Here are a small network's activations along a few directions, averaged over the inputs that share one value of a field.
Related values have similar rows: they may be neighbours, one step apart, or belong to one group.
(in the rows, 500 means zero)
Strong random noise was added to every row along 3 fixed directions; ignore it. To show where, here is one row again and again, with new noise each time:
[491 545 450 731 501 476 355 512 551 559 571 539 553 617 475 507 547]
[313 551 355 919 536 778 404 375 429 727 581 476 218 767 230 551 537]
[485 534 471 818 507 507 391 517 528 619 542 507 523 658 420 521 528]
[185 667 315 969 541 773 251 408 441 699 652 561 319 683 190 525 578]
[694 429 600 784 489 343 522 601 571 612 439 441 644 674 537 529 477]


Values of Tevid:
w7: [429 482 804 654 530 305 262 766 615 331 514 542 793 363 599 405 604]
w2: [104 648 198 199 557 853 488 224 305 386 636 664 106 370 339 529 527]
w5: [337 433 543 464 604 622 667 393 311 370 457 480 264 614 384 574 560]
w3: [514 401 519 505 453 552 527 401 626 531 432 462 308 601 466 481 501]
w4: [600 397 427 252 491 531 624 422 498 479 449 420 319 652 558 451 502]
w1: [243 616 420 229 563 591 248 366 480 160 644 547 522 355 697 398 699]
w6: [ 41 595 380 419 672 697 424 380 207 345 551 601 310 367 449 481 548]
w8: [554 614 440 304 451 490 614 620 406 563 524 567 576 204 517 457 406]
w9: [975 310 523  32 426 321 927 442 599 509 398 383 466 380 746 559 300]
w12: [358 638 206 458 397 888 508 293 508 571 627 562 157 514 263 605 462]
w11: [757 234 543 463 313 694 718 320 533 843 326 234 222 706 384 560 365]
w10: [470 592 590 519 599 403 434 689 457 529 510 508 731 364 431 468 496]
The values of Tevid form a 3 by 4 grid.
Question: Name the neighbours of w8, in listed order.
Answer: w2, w9
Question: Name the neighbours of w1, in listed order.
Answer: w7, w5, w4
Question: Name the neighbours of w11, in listed order.
Answer: w3, w12
Each value of Tevid is a pair of two hidden parts, and every pair occurs once (4 first parts, 3 second parts).
Question: w6 and w2 share the first part; w6 and w7 share the second. Which value has the first part of w7 and the second part of w2?
Answer: w3
Question: w5 and w10 share the first part; w5 and w1 share the second. Which value has the first part of w1 and the second part of w10?
Answer: w4

Values of Solot:
s6: [449 496 475 612 589 564 444 394 506 481 520 422 408 657 385 467 605]
s5: [576 627 421 443 464 399 407 648 618 515 645 581 700 273 563 472 477]
s3: [411 484 530 540 549 528 530 416 425 412 427 446 465 491 439 559 503]
s15: [332 484 664 805 522 631 511 582 437 593 449 428 448 617 432 415 515]
s4: [630 537 476 641 471 480 508 511 548 673 471 518 614 561 352 553 401]
s10: [490 553 397 563 448 452 204 503 597 456 678 622 668 465 453 473 557]
s7: [460 576 447 530 350 547 516 570 492 599 521 507 508 421 534 528 445]
s12: [395 429 417 404 509 637 758 392 327 573 478 461 213 473 504 522 443]
s14: [433 621 579 585 373 385 338 669 681 447 559 554 775 379 654 458 469]
s13: [395 578 389 416 542 561 467 436 358 564 515 492 423 427 416 552 465]
s2: [291 642 502 405 566 525 461 515 456 315 546 626 511 359 575 478 614]
s8: [620 388 537 714 452 553 595 518 587 672 434 406 360 677 483 501 493]
s9: [426 607 550 539 606 353 335 548 431 413 467 526 711 490 387 498 580]
s11: [456 522 508 758 596 631 571 491 349 699 369 563 435 572 122 563 438]
s1: [661 308 696 460 526 368 558 559 587 451 430 423 556 606 657 458 489]
Each value of Solot is a pair of two hidden parts, and every pair occurs once (5 first parts, 3 second parts).
Question: s9 and s2 share the first part; s9 and s6 share the second. Which value has the first part of s6 and the second part of s2?
Answer: s15
Question: s14 and s8 share the first part; s14 and s12 share the second. Which value has the first part of s12 and the second part of s8?
Answer: s13

Values of Gutet:
j4: [794 284 541  82 392 265 615 464 640 346 444 469 550 494 840 467 496]
j2: [598 314 541 292 460 444 530 410 563 325 456 417 349 617 687 475 602]
j12: [413 619 442 618 586 554 684 477 284 693 462 480 488 426 235 581 425]
j5: [609 456 606 178 484 387 647 546 362 332 393 497 521 418 702 545 454]
j9: [607 454 427 425 461 512 342 479 673 454 640 497 550 519 532 481 565]
j8: [318 615 692 659 658 333 355 681 418 342 442 592 854 376 480 488 539]
j1: [933 265 870 741 465 169 656 691 718 555 290 308 770 736 719 451 462]
j3: [551 412 365 436 517 799 840 248 340 743 458 387  49 662 343 578 383]
j11: [232 617 513 821 499 531 422 651 445 580 514 541 554 392 415 522 438]
j10: [423 589 595 489 567 380 378 504 488 347 518 503 668 515 538 495 587]
j6: [152 695 186 511 478 870 244 385 487 586 748 712 311 355 322 443 506]
j7: [422 742 214 505 406 545 138 532 688 488 712 723 594 307 400 416 600]
The values of Gutet form a 3 by 4 grid.
Question: Name the neighbours of j7, in listed order.
Answer: j9, j6
Question: Name the neighbours of j8, in listed order.
Answer: j5, j10
Question: How many steps from neighbour to neighbour lead from j12 to j1, at the fewest?
Answer: 5
